These are the activations of a small neural network, seen along a few directions. Each row is one input.
Each table varies a few parts of the input and shows all the possible inputs, shuffled.
A made-up example of a description, with smaller parts first: one of 4 places along a line, together with either a single point or one of 11 places along a line or (one of 3 separate values, together with one of 8 places around a ring).
Shared parts are said once, and a part with two or three values counts as separate values.
In the rows, zero is written as 128.

Other details of the inputs shift rows strongly along two fixed directions, in all tables alike. That doesn't count.

Rows:
r1: [133 129 132 131 143 139 127 138 126 130 117]
r2: [152 128 121 117 122 126 121 127 140 119 116]
r3: [140 122 135 127 127 129 119 136 127 120 112]
r4: [137 118 137 126 127 125 118 132 137 116 111]
r5: [ 88 122 101  63  94 105 176  88  84 114 232]
r6: [121 134 130 139 130 124 126 124 131 143 115]
r7: [127 141 133 139 140 139 131 136 128 134 120]
r8: [139 116 134 128 122 127 118 130 140 116 113]
r9: [124 129 127 142 122 127 124 119 141 141 118]
r10: [140 125 142 123 136 139 126 138 127 121 112]
r11: [130 121 127 133 134 124 119 132 137 125 116]
r12: [126 131 125 143 126 126 122 127 142 128 121]
r13: [124 140 135 137 136 140 133 128 126 147 117]
r14: [121 132 130 139 127 124 125 121 137 142 116]
r15: [145 122 133 130 123 132 118 133 128 121 116]
r16: [127 138 126 143 132 128 124 133 128 132 119]
r17: [134 152 123 118 137 137 136 125 141 149 121]
r18: [130 124 128 133 137 124 119 135 131 127 115]
r19: [132 147 113 123 134 120 126 125 145 129 119]
r20: [ 33  33 208 204  92 138 144 131  41 115 200]
r21: [139 121 123 139 128 128 119 130 134 127 121]
r22: [128 139 135 138 138 140 131 137 135 134 124]
r23: [133 118 125 135 129 126 118 130 140 125 118]
r24: [106  98 146 113 115 120 137 127  99 103 160]
r25: [149 136 130 105 136 136 129 135 141 123 117]
r26: [134 179  51  15 114  96 173  87 124 113 209]
r27: [134 126 135 130 141 140 126 140 134 131 121]
r28: [139 125 124 138 130 131 118 133 128 130 121]
r29: [132 137 124 146 128 131 122 130 129 133 124]
r30: [134 125 126 135 135 128 119 136 126 129 117]
r31: [133 152 113 120 136 119 127 128 140 131 118]
r32: [130 136 125 145 123 131 125 122 128 146 121]
Description of these inputs: one of 4 places along a line, together with either one of 2 separate values or one of 6 places around a ring.
- Changing only the place on the line of 4 turns r15 into r32. The same change can be made to r4. Which row results? => r14
- Change only the choice among 2 separate values in r13. List by row number the other rows that result. => r17
- Change only the place on the line of 4 in r1. List by row number the other rows that result. => r7, r10, r13
- Change only the place on the line of 4 in r31. List by row number the other rows that result. => r6, r18, r24

Rows:
r33: [ 87 116 112 139  90 106 144  97 105 142 178]
r34: [153 167  60  39 112 104 152  93 145 113 181]
r35: [164 152 107 137 132 125 109 126 185 141  77]
r36: [145 106 176 177 139 157 105 158 127 144  74]
r37: [ 86  85 173 120 115 139 150 125  84 120 161]
r38: [ 85 137 109 137 124 111 143 112  97 136 174]
r39: [158 190  67  66 158 111 138 125 169 127 123]
r40: [124  98 125  99 100 110 132 112 106 107 168]
r41: [ 82  82 152 124 122 117 136 130  86 100 166]
r42: [117 152 120  57 128 124 162 111 121 127 168]
r43: [ 83  79 161 142  95 116 134 115 107 107 166]
r44: [151 120 168 187 140 164 108 158 126 141  76]
r45: [ 93 120 126 100 128 112 143 127 109 105 168]
r46: [151 191 105 137 146 134 127 118 155 185  87]
r47: [120 113 179 190 143 161 122 151 139 145  90]
r48: [132 117 167 184 143 167 115 152 132 143  98]
r49: [ 96  78 154 136 121 121 130 142  78  98 171]
r50: [181 166  95 130 156 132 103 149 157 128  75]
r51: [127 108 155 204 148 148 100 163 133 124  96]
r52: [188 153  98 128 127 125 105 127 165 131  78]
r53: [163 158  80  55 120 102 130  98 162 125 114]
- Changing only one part turns r37 into r53. The same change can be made to r47. Which row results? => r35
- What is each input in this table made of? => one of 3 separate values, together with either a single point or one of 6 places around a ring
- Change only the choice among 3 separate values in r44. List by row number the other rows that result. => r50, r52

Rows:
r54: [118  87 176 243 119 141  98 144 127 140  80]
r55: [165 163 106  97 138 147 129 127 143 135 109]
r56: [163 156 119  84 165 134 128 148 145 119 104]
r57: [ 62  92 138 120  98 113 158 105  88 126 201]
r58: [134 177 104 106 144 137 138 119 154 153 114]
r59: [132  74 186 212 127 153  84 152 124 144  74]
r60: [156 177  93 104 121 120 130 108 155 139 115]
r61: [100 107 185 234 141 163 107 158 131 153  95]
r62: [ 99  91 185 220 132 144  95 142 132 160  81]
r63: [ 60 106 151 109 116 135 173 109  77 129 195]
r64: [ 94  87 152  95 101 118 150 118  95  84 196]
r65: [138  81 169 206 120 148  93 150 133 142  74]
r66: [ 75 101 119 139 108 108 146 127  73  96 211]
r67: [137 162  93 113 133 113 129 110 162 149 114]
r68: [179 160  83  90 132 123 123 114 160 131 118]
r69: [165 160 115  91 146 135 123 143 155 115 110]
r70: [153 182 102 113 145 131 135 138 140 145 121]
r71: [ 61  93 144 113 103 117 157 106  86 128 202]
r72: [147 172  76 121 144 101 112 124 132 127 108]
r73: [ 93  94 159  77 129 127 163 127  76  95 191]
r74: [132  90 151 222 146 139  79 161 117 122  75]
r75: [126  84 167 208 149 128  77 170 126 103  69]
r76: [160 157 119  86 143 135 126 134 153 115  99]
r77: [ 95  96 152  97 126 130 153 143  85  88 201]
r78: [171 164  63 100 146 118 116 137 152 119 123]
r79: [117 107 188 238 129 161 102 162 119 146  87]
r80: [169 165 101 102 151 143 130 144 142 136 121]
r81: [169 154  99 103 126 134 123 117 156 130 113]
r82: [151 179 107 106 154 132 139 136 133 148 112]
r83: [134 176  69 111 157 102 118 120 146 135 115]
r84: [117  96 189 238 115 148  98 144 128 145  83]
r85: [ 83  98 138 128  93 112 154 104  81 109 207]
r86: [ 95  98 149  88 124 138 169 121  65 114 202]
r87: [144 193  88  98 159 131 141 133 159 154 124]
r88: [167 145 107  92 136 116 119 127 165 110 105]
r89: [ 84 105 133  98  93 109 155 104  79 120 199]
r90: [158 154 122  79 146 135 132 132 148 120  91]
r91: [168 151  99  67 132 112 122 123 163 119  99]
r92: [141 181 105  93 163 133 146 124 151 163 108]
r93: [131  70 178 228 121 150  88 152 128 135  77]
r94: [ 94  95 147 105 130 141 162 134  64 109 203]
r95: [157 167  90 103 119 110 126 114 152 149 102]
r96: [ 92  77 146  90  99 110 148 120  91  89 188]
r97: [157 175  89 106 123 116 132 111 156 139 116]
r98: [ 95  88 139  88 102 114 155 117  96  80 198]
r99: [ 92  75 144  91 102 107 148 119  93  84 189]
r100: [150 181 104  90 135 132 143 117 138 151 102]
r101: [170 156 102 102 127 132 123 118 156 135 115]
r102: [153 162  93 108 121 108 124 114 151 144 106]
r103: [ 65 102 144 125 102 121 161 102  93 121 210]
r104: [140 165  94 116 137 117 130 109 164 147 120]
r105: [ 93  80 151  82 107 112 143 119  87  92 188]
r106: [ 84 100 136 109  90 109 153 103  78 120 196]
r107: [ 92  78 151  84 104 113 148 120  89  90 187]
r108: [101  94 178 235 128 148 105 142 140 147  90]
r109: [170 166 102 103 141 145 127 135 145 135 119]
r110: [169 145  92  97 127 120 120 119 154 135 107]
r111: [111 102 159 220 133 140 106 137 147 148  86]
r112: [105 111 142 226 148 135  96 160 140 137  93]
r113: [ 78 111 147 115 101 132 162 113  70 116 201]
r114: [126  87 193 211 136 174 105 157 116 143  66]
r115: [136 160  93 109 132 112 129 111 162 151 111]
r116: [ 88  85 127 107 119 108 139 140  89  70 202]
r117: [115 103 198 221 144 158 112 159 110 156  73]
r118: [170 149  93  85 125 123 123 116 151 140 110]
r119: [163 142 105  88 132 111 118 127 162 112 100]
r120: [156 169  87 104 122 107 126 110 152 142 112]
r121: [137  83 177 202 125 152  92 150 131 143  74]
r122: [163 149 112  91 131 125 121 126 165 108 102]
r123: [123 102 177 208 123 138  90 142 126 154  74]
r124: [ 63 100 142 127 101 123 161 102  93 118 207]
r125: [135 177 106 108 166 135 143 134 145 156 118]
r126: [136 161  99 105 131 117 129 111 159 157 110]
r127: [171 146  89 105 130 125 123 117 156 130 113]
r128: [166 142 102  92 135 115 122 126 165 109 103]
r129: [170 152  94 104 128 130 125 120 156 131 114]
- Changing only one part turns r72 into r75. The same change can be made to r120. Which row results? => r119
- What is each input in this table made of? => one of 4 places along a line, together with either one of 2 separate values or one of 6 places around a ring or one of 11 places along a line

Rows:
r130: [ 99 102 173 225 135 144 106 149 124 146  94]
r131: [105  78 148 141 110 122 126 133  93  97 163]
r132: [153 154 124 103 148 143 134 138 142 133 112]
r133: [146 178  91 112 142 126 133 121 156 148 119]
r134: [161 182  89  47 152 123 144 124 148 131 123]
r135: [102  72 159 150 113 130 127 136 100  96 161]
r136: [151 151 122 107 146 139 131 138 131 133 111]
r137: [ 89 110 124  99 109 113 154 104  98 123 188]
r138: [146 140 121 124 129 122 116 126 153 131  96]
r139: [ 85  78 169 172 109 139 134 127  97 128 159]
r140: [155 168 112 168 148 134 105 138 162 160  69]
r141: [121 115 140 129 114 128 133 123 125 119 140]
r142: [155 162  91  78 120 112 133 109 143 127 127]
r143: [152 105 155 194 144 137  80 158 158 126  50]
r144: [ 97 124 103  71 102 108 164  95  90 121 209]
- What is each input in this table made of? => one of 3 separate values, together with either a single point or one of 4 places along a line
- Changing only the choice among 3 separate values turns r130 into r133. The same change can be made to r143. Which row results? => r135
- List by row number the other rows that have the choice among 3 separate values in common with r142. => r131, r136, r140, r144
